Questions about the table below. Rows and columns are numbered from 1.
1) Find the bottom-right entry.
2) Find the entry in row 3 and column 1.
3) Find the entry in row 1 and column 1.
4) Find the entry in row 1 and column 2.
5) Find the entry in the top-right corner.
6) Find the entry just left of 101.
7) Find the entry directly below 106.
8) Find the entry in row 2 and column 1.
92	176	107	106	84	107	68
77	142	105	111	86	104	94
94	122	96	108	85	110	88
76	122	103	110	90	101	105
1) 105
2) 94
3) 92
4) 176
5) 68
6) 90
7) 111
8) 77

W =
83	94	101	106	41	101	79	114	104	94	109	156	90	103	109	84
87	95	100	106	95	101	97	112	102	95	110	110	99	101	105	98
83	94	99	104	96	100	82	107	104	97	109	106	93	102	109	100
88	94	102	106	93	99	92	108	103	94	112	113	99	102	108	98
89	94	102	106	94	101	98	108	104	94	114	116	100	102	106	95
90	97	101	106	94	98	95	108	103	95	117	114	100	103	105	99
86	95	101	106	80	101	80	111	104	95	109	112	97	102	116	90
89	95	101	106	90	101	87	113	104	94	110	121	98	100	108	96
91	95	100	95	97	99	94	107	102	95	110	106	100	101	106	102
91	94	101	105	96	101	95	109	104	94	114	114	100	102	105	101
86	100	100	106	91	100	98	111	104	94	138	123	101	101	105	100
88	95	102	106	89	101	96	113	103	94	133	130	101	103	105	99
88	94	99	106	87	101	88	110	104	94	110	119	97	102	105	96
Rows and columns are numbered from 1.
Which number is the entry in the bottom-right corner? 96
Which number is the entry at row 1, column 2? 94
Which number is the entry in row 2 and column 1? 87
The top entry of the column that holds the smallest entry -> 41
Which number is the top-right entry? 84
Which number is the entry in row 1 and column 1? 83
Which number is the entry in row 1 and column 3? 101
Which number is the entry at row 3, column 1? 83
Which number is the largest entry? 156
The bottom-left entry is 88
The entry just left of the smallest entry: 106
Which number is the entry just left of 138? 94
Which number is the entry just right of the smallest entry? 101
Which number is the entry just right of 119? 97
The entry at row 2, column 3: 100

X =
43	116	91	147	38	23	61	144	86	137
47	116	94	148	39	23	66	145	87	137
69	102	85	91	88	97	62	100	99	106
Counting starts at 1.
What is the entry at row 3, column 1? 69
What is the entry at row 2, column 1? 47
The entry just left of 144 is 61
The entry in row 1 and column 3: 91
What is the entry directly below the largest entry? 91
What is the entry just right of 97? 62
What is the entry in row 1 and column 2? 116
What is the entry just right of 148? 39
What is the top-right entry? 137
